Each row below is a small network's average activation on inputs in which a field has the value named, seen along a few directions.
Related values have similar rows: they may be neighbours, one step apart, or belong to one group.
In the rows, zero is written as 500.
Strong random noise was added to every row along 17 fixed directions; ignore it. To show where, here is one row again and again, with new noise each time:
[490 567 809 548 548 374 489 277 407 629 573 353 569 443 360 361 447 238
 132 428 650 483 589 435 461 495 518 390 488 435 521 558]
[678 472 609 483 345 565 436 687 374 550 186 675 317 303 316 250 593 403
 428 387 626 325 471 611 631 400 595 636 333 432 404 662]
[464 732 726 650 550 361 838 617 317 383 517 491 700 363 414 474 552 204
 576 421 552 566 319 741 467 609 606 318 416 725 464 314]
[355 490 579 255 433 715 587 619 688 698 518 199 669 458 479 336 630 472
 499 707 446 443 548 648 418 468 605 497 405 354 623 742]
[347 461 455 549 475 310 692 682 414 445 360 571 421 533 338 391 521 616
 551 442 427 598 366 680 713 671 444 752 188 492 427 688]
[646 301 547 619 681 360 398 551 563 372 440 678  35 447 208 568 442 420
 498 368 652 376 762 415 701 549 587 574 259 295 569 493]
[461 527 593 626 432 435 559 501 350 566 406 413 570 402 422 509 480 605
 416 403 445 440 486 370 397 365 345 623 373 665 436 503]
[364 524 607 395 514 740 555 511 491 247 669 550 347 541 562 704 419 474
 814 630 532 556 536 434 335 533 571 587 410 478 420 371]
[654 659 480 573 341 537 574 641 256 626 319 495 822 444 638 365 655 492
 361 347 461 465 224 613 515 315 410 467 669 676 364 432]
[224 672 389 625 361 945 743 619 272 561 590 422 377 597 488 465 556 509
 689 587 403 541 601 546 537 483 503 625 394 504 256 598]
[506 427 489 690 348 554 718 394 558 681 470 708 252 507 469 529 667 651
 438 280 561 370 425 494 669 426 329 649 444 567 317 563]
[613 514 602 289 401 420 444 256 443 565 349 564 588 614 442 272 537 570
 233 501 621 504 353 336 463 323 483 663 450 284 288 615]
[669 414 403 490 582 633 379 631 413 516 408 479 389 519 339 470 428 576
 546 497 674 415 713 384 454 225 543 607 318 393 453 440]
[312 531 559 481 326 589 810 229 838 734 449  24 574 349 520 585 738 430
 507 659 514 370 324 419 839 516 570 345 805 494 617 467]
[623 439 860 309 559 745 319 806 331 543 767 379 725 645 416 508 544 539
  76 187 670 453 606 522 107 147 323 659  91 443 518 514]
[808 403 549 559 602 346 373 384 415 392 161 543 522 431 489 463 469 327
 391 474 607 488 464 421 592 377 485 475 490 354 580 342]
[475 446 406 604 421 607 637 232 565 843 463 458 610 498 540 492 400 553
 519 591 658 465 446 746 470 381 366 511 604 568 524 391]
[554 262 577 523 603 261 696 485 483 552 712 733 296 629 589 670 412 684
 380 256 570 591 392 442 521 392 214 707 517 365 370 377]
[494 768 507 611 548 886 604 266 293 289 544 253 646 629 621 730 536 258
 637 675 443 553 553 230 402 339 568 314 668 416 392  88]


Values of DOZA:
godev: [485 554 279 479 319 745 305 315 418 545 302 590 455 555 441 348 460 639
 560 607 644 522 574 405 500 374 522 617 425 613 364 619]
der: [562 598 310 641 539 454 749 639 498 669 497 674 392 406 431 313 579 474
 670 550 282 408 668 553 381 502 624 300 550 501 382 608]
dotef: [309 662 243 553 449 809 705 572 244 364 638 468 295 752 613 626 514 516
 658 595 376 694 500 295 769 477 518 620 664 270 204 417]
dega: [520 246 485 322 555 620 564 647 603 619 539 510 423 586 586 470 502 519
 499 564 440 594 523 759 517 473 392 579 401 144 614 580]
tar: [437 677 546 500 401 376 368 374 459 466 431 546 615 392 478 423 401 428
 476 620 398 471 476 451 393 604 599 424 637 622 482 546]
pidit: [656 516 357 371 479 595 354 607 682 548 624 637 561 721 466 492 673 504
 411 350 731 419 306 883 775 605 686 415 608 412 534 443]
geze: [310 477 495 466 439 428 556 355 649 463 471 369 475 559 348 458 524 698
 518 545 569 534 513 378 579 617 487 674 170 652 465 728]
gif: [610 486 407 439 545 418 521 326 666 568 511 781 575 573 439 399 463 658
 597 563 663 531 540 620 231 380 523 456 352 596 455 497]
lukos: [463 479 382 741 566 670 516 102 462 399 523 523 325 679 537 736 429 576
 557 532 546 552 644 214 516 444 362 568 486 481 363 286]
rutur: [366 555 362 609 652 404 288 603 671 364 717 276 615 662 304 621 477 599
 495 442 594 521 668 499 651 721 584 407 335 728 733 518]
pelu: [445 778 442 522 603 145 609 185 377 218 520 378 662 689 343 607 495 529
 427 476 503 681 278 161 682 561 567 390 598 499 362 202]
gevin: [456 370 499 376 549 743 529 387 518 366 404 389 403 573 645 437 480 209
 595 750 546 717 577 544 597 600 572 453 426 210 587 565]
mela: [421 537 484 531 445 448 325 757 420 322 556 619 268 531 158 466 486 601
 485 254 614 456 538 586 728 696 623 600 257 649 411 614]
rulaz: [396 624 520 660 351 753 550 512 444 438 411 443 431 458 412 371 720 529
 561 421 576 490 593 286 473 420 532 520 159 839 373 699]
buli: [497 359 732 216 610 409 380 321 796 375 457 388 514 387 545 523 435 303
 568 741 539 516 550 552 364 677 643 424 472 284 782 555]
rurov: [269 486 312 385 467 560 521 451 343 561 743 302 202 753 312 516 277 653
 428 541 737 650 522 328 938 518 557 734 689 227 212 448]
mese: [500 471 304 567 611 322 595 615 297 619 458 348 511 451 408 318 272 499
 544 546 717 716 508 510 675 403 510 479 484 599 483 473]
buge: [546 718 384 574 566 416 716 490 589 663 651 476 689 598 513 344 747 437
 345 463 459 478 530 416 472 446 634 209 694 541 389 563]
pok: [525 565 673 274 396 563 324 610 521 403 641 500 493 562 367 565 619 582
 308 290 551 372 341 511 520 540 562 532 424 504 478 524]
poris: [317 482 622 399 362 585 747 528 887 782 668 410 445 415 366 446 728 460
 440 522 506 321 487 720 595 622 584 424 450 464 651 726]
The values of DOZA form 4 separate groups.
Which other values are in the same group as tar? Give them in the order they are listed.
Answer: dotef, rutur, buge, poris
Which other values are in the same group as rurov? Give them in the order they are listed.
Answer: pidit, geze, lukos, buli
Which other values are in the same group as dega? Give them in the order they are listed.
Answer: der, gevin, mela, pok

Values of FIP:
lod: [612 591 405 541 450 627 541 404 432 441 450 983 507 666 594 510 561 544
 617 494 270 449 403 779 250 579 458 558 437 391 320 456]
pugev: [441 679 562 218 337 585 414 955 545 450 659 609 637 392 351 452 593 602
 635 460 481 354 347 783 352 563 740 516 455 704 495 548]
dofos: [646 434 557 357 525 511 528 571 546 464 569 642 459 511 558 605 536 619
 529 433 441 456 486 379 270 296 454 511 479 422 442 395]
mubas: [527 445 381 589 712 587 380 612 519 479 773 472 550 722 666 483 476 371
 444 399 836 700 562 672 698 601 536 380 550 584 599 499]
kuban: [331 527 404 243 459 552 504 776 288 313 466 474 624 566 797 354 412 486
 703 747 241 818 358 551 426 590 491 608 573 347 456 647]
tak: [522 541 795 388 609 246 367 336 583 210 576 530 505 313 557 539 380 381
 635 564 696 521 531 179 254 606 685 376 528 749 485 475]
lazab: [634 674 720 226 501 383 170 633 271 286 491 474 792 478 295 406 409 385
 319 431 589 466 369 603 343 518 709 446 494 492 472 345]
kep: [612 485 364 673 665 303 363 598 500 307 150 240 338 269  71 743 310 297
 695 661 428 294 599 628 962 668 754 445 584 256 851  87]
gek: [362 486 475 311 346 652 327 664 504 590 644 501 347 372 426 444 286 556
 684 553 765 456 486 733 536 597 674 536 625 656 470 575]
kuduz: [731 705 503 823 559 683 528 469 541 410 428 603 333 472 250 553 754 212
 449 333 628 264 751 396 629 415 714 217 380 557 514 358]
The values of FIP form a line.
Name the neighbours of gek, in listed order.
Answer: dofos, lazab
Name the neighbours of kep, in listed order.
Answer: mubas, tak
Name the neighbours of kuduz, in listed order.
Answer: pugev
